Each row below holds a small network's activations on one input, seen along a few directions.
Each table varies a few parts of the input and shows all the possible inputs, shuffled.
Descriptions start from the smaller parts, as in this example, which fits no table here: values(2) and (point or ring(11) or (line(6) and ring(8))).
Shared parts are said once, and a part with two or three values counts as separate values.
In the rows, 128 means zero.

Other details of the inputs vary at random and push rows far along two fixed directions, the same in every table; ignore that.

A family of inputs:
r1: [146  68  73 145 158 108 106 129  42 126 180  33]
r2: [150 112 127 128 149 160 176  71 165 161 109 210]
r3: [151  93 112 122 181 116 154  90 118 164 170 141]
r4: [124 168 157 113  87 137 120 140 165 100  99 153]
r5: [113 135 100 139 124 134 126 132 110 137 133 136]
r6: [143 115 123 128 111 123 130 123 128 125 124 129]
r7: [148 147 153 136 155 147 146  83 165 151 103 204]
r8: [115 140 130 114 146 150 118 119 101 120 102 122]
r9: [120 166 171 132 104 142 120 152 167 115  91 163]
r10: [103 159 153 136 112 157 130 152 139 100  83 170]
r11: [146 129 143 142 135 118 117 126 125 129 136 134]
r12: [152 133 140 126 140 127 145  99 140 135 112 194]
r13: [ 92 141 146 127  83  96 122 210 123 100 129  66]
r14: [133 116 127 126 135 109 142 138 125 129 134 142]
r15: [ 84 162 135 113  89 131 106 198 116 110 125  94]
r16: [128 138 125 129 161 155 132  97 104 129  91 156]
r17: [116 158 132 124 104 183 149 114 158 134  81 212]
r18: [169  66  89 144 197 116 138  62  97 185 191  94]
r19: [117 127 130 139 134 123 128 114 140 149 129 122]
r20: [133  90  94 153 153  82  94 134  83 150 195  26]
r21: [152  97 106 118 156  95 133 114 100 139 173 112]
r22: [124  94 103 129 113  98 123 162 103 121 159  59]
r23: [122 150 143 117 131 142 135 111 167 141 119 144]
r24: [176 102 101 119 174 131 161  52 129 154 153 192]
r25: [124 107 119 132 151  91 125 149 104 150 171  60]
r26: [133 126 130 116 132 138 159 103 150 130 129 165]
r27: [130 134 138 129 154 166 140  96 134 121 109 197]
r28: [ 84 149 151 121  51 128 127 210 152  91  96  80]
r29: [ 75 170 159 112  67 137  95 216 121  64  83  86]
r30: [119 100  98 118 116  76 111 179  88 112 184  21]
r31: [122 143 139 118  81 138 140 147 157 112  92 151]
r32: [128 172 159 118 122 165 137 102 193 129  89 195]
r33: [130 130 128 113 138 141 158 104 161 140 126 168]
r34: [131 151 152 140 114 155 129 106 176 131  87 198]
r35: [120 149 142 120 105 126  97 160 144 113 135  93]
r36: [102 142 116 131 111 115 110 184  89 125 142  83]
r37: [ 88 173 165 122  81 149 142 155 194 119  66 168]
r38: [190  64  86 146 180 109 130  62  82 163 191 109]
r39: [112 108  95 130 126 119  95 162  57 112 136   8]
r40: [123 113 118 137 123 120 145 124 131 132 133 134]
r41: [176 117 124 129 166 146 136  58 142 148 144 187]
r42: [128 151 160 133  84 154 120 143 168 111  86 154]
r43: [ 91 154 139 130  86 120  98 207  97  76 100  72]
r44: [151  99  95 136 179 146 134  76  95 137 161 140]
r45: [179 106 129 130 196 146 140  50 140 166 152 201]
r46: [129 119 127 117 119  90 109 154 101 118 156  79]
r47: [168  95 106 147 160 112 129  71 106 150 159 145]
r48: [ 95 169 168 115  76 161 145 157 194 120  64 160]
r49: [161 121 135 139 146 164 142  70 162 152 111 202]
r50: [175  60  85 125 206  95 149  70  83 167 204 129]
r51: [134  81 100 127 176  78 119 131  79 162 213  30]
r52: [ 95 157 142 142  99 163 126 143 149  98  73 172]
r53: [145 130 137 136 139 157 138  91 166 149 107 169]
r54: [ 72 158 148 125  60 118 121 209 159 101  96  88]
r55: [162 108 126 140 197 132 154  55 134 181 148 179]
r56: [147 129 140 136 130 110 123 124 120 125 134 135]
r57: [112  91  94 138 114  74 110 177  87 120 174  35]
r58: [135 122 123 140 139 177 144  92 138 125  96 190]
r59: [ 85 159 144 122  49 106 110 207 148  86  94  93]
r60: [122 145 152 123 105 114  96 171 131 108 136  92]
r61: [146 136 152 120 172 152 156  66 168 165 116 208]
r62: [135 119  88 123 150 132 125 116  92 146 169 115]
r63: [ 74 164 141 132  61 136  99 202 124  69  72  95]
r64: [129 114 113 129 121  79 117 169  93 119 163  67]
r65: [147 134 134 114 161 157 168  63 174 160 119 207]
r66: [109 179 173 136  69 154 120 147 189  99  61 189]
r67: [108 122 132 119 109  95 125 181 110 114 159  62]
r68: [172 113 112 117 161 132 148  59 133 147 142 190]
r69: [106 168 147 111  94 165 124 145 143  83  73 157]
r70: [167  84  74 126 212 133 130  48  53 155 171  95]
r71: [114 106 111 133 130  74 118 182  87 131 178  28]
r72: [134 123 134 124 121  93 101 149 103 117 162  78]
r73: [ 78 148 119 130  95 124  92 181  92  94  94  44]
r74: [106 175 163 122  64 142 131 149 182  98  56 192]
r75: [147 109 123 129 172 112 115 108 116 154 172  99]
Each input here is: ring(5) and (line(4) or ring(11)).
Question: Changing only the ring(5) part turns r33 into r2. The same change can be made to r70. Which row results?
Answer: r39
Question: Changing only the ring(5) part turns r28 into r13. The same change can be made to r22. Which row results?
Answer: r14
Question: Start at r36 and move only the line(4) part, one step at a time. The first step leads to r10. Which rows follow, in order?
Answer: r43, r16
Question: Which other rows does r66 become when the ring(11) part takes its other values? List them by row number.
Answer: r19, r20, r34, r37, r40, r47, r54, r57, r59, r74

A family of inputs:
r76: [142  98 107 152 140  80  81 153  85 147 195  13]
r77: [ 80 157 145 139  87 126  84 203 125 106 110  31]
r78: [139 141 145 121 184 164 140  72 140 153 110 204]
r79: [156 137 150 123 134 132 147 106 156 125 116 217]
r80: [143 131 144 144 105 126 133 118 155 124 113 168]
r81: [171  67  76 136 192 101 148  80  62 148 183 139]
r82: [119 103 113 116 152 117 191 112 167 180 156 153]
r83: [106 171 172 110  76 128 102 169 172 106 101 109]
r84: [152  92 109 127 125  86 113 137 101 127 183  65]
r85: [142 136 136 120 164 169 145  64 152 150 109 175]
r86: [110 112  94 122 126 122 113 150  80 116 155  44]
r87: [ 82 185 155 109  87 165 126 175 141  96  62 169]
r88: [182  68  75 129 177 121 158  56  87 154 168 151]
r89: [109 198 196 113  98 154 127 139 201 103  67 210]
r90: [ 75 149 123 139  73 129  96 210 108  90 102  44]
r91: [139 104 107 147 126 128 144 105 116 125 118 155]
Question: Describe the family of inputs behind these rows.
Answer: point or (values(3) and ring(5))
Question: Which other rows does r87 become when the ring(5) part takes its other values? List them by row number.
Answer: r78, r79, r81, r89
Question: Which other rows does r83 become when the values(3) part takes its other values? List them by row number.
Answer: r76, r89

A family of inputs:
r92: [130 151 151 125 115 150 137 122 166 119  94 180]
r93: [123 163 159 124 134 168 133 103 167 133  79 185]
r94: [119 162 160 127 131 162 130 108 174 141  88 178]
r95: [108 146 150 122  87 109 127 170 156 117 126 107]
r96: [115 109 117 121 110  72 126 178 112 126 173  58]
r97: [ 88 165 171 112  71  83  96 220 166 112 140  41]
r98: [161 108 112 142 202 142 122  57  97 163 153 144]
r99: [110 148 140 123  94 127 110 165 141 103 112 106]
r100: [124 133 142 128 117 114 117 149 143 137 140 101]
r101: [157  91  76 138 185 154 147  61  73 141 141 170]
r102: [125 118 135 120 123  86 123 154 137 139 169  76]
r103: [104 151 139 125  83 128 129 172 141  97  94 133]
r104: [119 133 141 116 106 119 157 142 162 129 120 174]
r105: [137 143 139 129 129 167 141  95 139 113  75 214]
r106: [134 150 152 128 124 142 132 119 162 133 108 165]
r107: [129 131 133 125 113 147 161 117 159 128 101 198]
r108: [148  93 108 133 152 102 125 121 110 148 179  86]
r109: [153  76  95 140 167  95 128 107  92 156 195  80]
r110: [121 108 120 130 121  91 108 164 111 134 173  41]
r111: [123 133 130 126 130 150 135 116 128 122 103 146]
r112: [108 111  99 133 115 114 121 164  90 119 142  71]
r113: [158  82 106 131 173  86 143  95 116 166 195 114]
r114: [134 160 158 126 130 158 131  95 178 136  93 194]
r115: [ 98 157 147 119  92 142 114 172 136  97  90 103]
r116: [165  77 100 137 158  96 135 103  99 149 182 111]
r117: [141 121 142 120 119 101 145 132 152 135 141 156]
r118: [133 132 136 121 110 136 165 118 163 133 110 194]
r119: [182  90 112 134 192 111 151  53 130 186 186 157]
r120: [ 74 184 168 114  62 151 110 197 158  85  65 108]
r121: [136 127 132 136 145 110 111 128 127 140 155  92]
r122: [154  80  90 141 144  89 112 126  72 131 184  68]
r123: [127 135 146 121  89 107 135 157 154 119 126 132]
r124: [123 156 164 121 108 118 125 146 177 138 127 125]
r125: [159 101 113 137 143 115 136 105 111 133 148 144]
r126: [150 118 113 128 145 147 155  78 135 135 113 200]
r127: [144 128 118 132 171 157 121  83 106 143 127 152]
r128: [132 147 134 126 120 168 133 106 130 106  80 196]
r129: [ 94 142 121 127  96 130 109 178  96  90 101  87]
r130: [133 151 146 128 147 176 140  83 148 127  79 208]
r131: [120 151 159 126 114 128 120 142 170 136 121 129]
r132: [128 119 123 126 121 125 146 128 138 131 126 150]
r133: [144 146 136 127 163 189 147  56 142 135  85 229]
r134: [119 139 153 115 111  95 122 164 160 140 151  98]
r135: [115 120 116 134 134 108 100 155  99 137 160  46]
r136: [118 155 145 125 123 165 126 121 140 109  82 169]
r137: [121 135 134 133 115 122 125 142 132 118 125 119]
r138: [125 136 125 126 130 161 156  98 146 130  86 199]
r139: [118 162 143 125 126 183 136 102 145 112  68 207]
r140: [109 124 121 122  88  85 123 186 119 114 152  61]
r141: [105 136 117 129 109 144 124 153 102  97 100 125]
r142: [144 110 124 125 137 103 135 124 133 145 168 105]
r143: [ 86 170 151 121  54 136 128 199 155  80  75 136]
r144: [100 135 119 125  80 116 116 185 115  94 118  90]
r145: [137 104 109 134 143 104 109 127  98 134 169  70]
r146: [109 143 136 125 112 137 120 149 137 117 110 113]
r147: [151 117 120 133 157 127 124  92 125 149 146 137]
r148: [ 87 142 133 130  88 117 102 192 116 104 121  54]
r149: [136 124 114 125 143 168 163  83 130 128  89 212]
r150: [155  85  82 134 181 133 149  75  82 149 147 141]
r151: [127 126 124 128 114 134 127 135 114 110 107 130]
r152: [159 102  97 135 189 153 128  66  86 144 147 150]
r153: [147 110 114 136 151 128 133  92 119 137 142 143]
r154: [102 133 129 129 111 117 105 169 114 120 135  56]
r155: [148  91  98 140 151 114 128 110  90 141 157 108]
r156: [101 160 147 128 110 141  99 162 122 107 101 102]
r157: [ 91 145 131 132  96 125  94 186  98  93 113  61]
r158: [ 99 170 158 120  97 151 117 156 152 109  80 130]
r159: [147  91 101 140 158  93 112 125  86 145 190  54]
r160: [133 146 135 132 159 164 116  92 123 135 112 155]
r161: [137 116  97 131 152 153 134  99  89 124 119 151]
r162: [159  78 103 128 171  76 132 111 107 164 211  75]
r163: [167  86 108 131 175 101 143  83 119 171 192 114]
Question: Changing only one part turns r107 into r132. The same change can be made to r112. Which row results?
Answer: r138
Question: Describe the family of inputs behind these rows.
Answer: line(8) and line(9)
Question: Which other rows does r153 become when the line(9) part takes its other values? List them by row number.
Answer: r95, r109, r111, r113, r137, r139, r148, r157
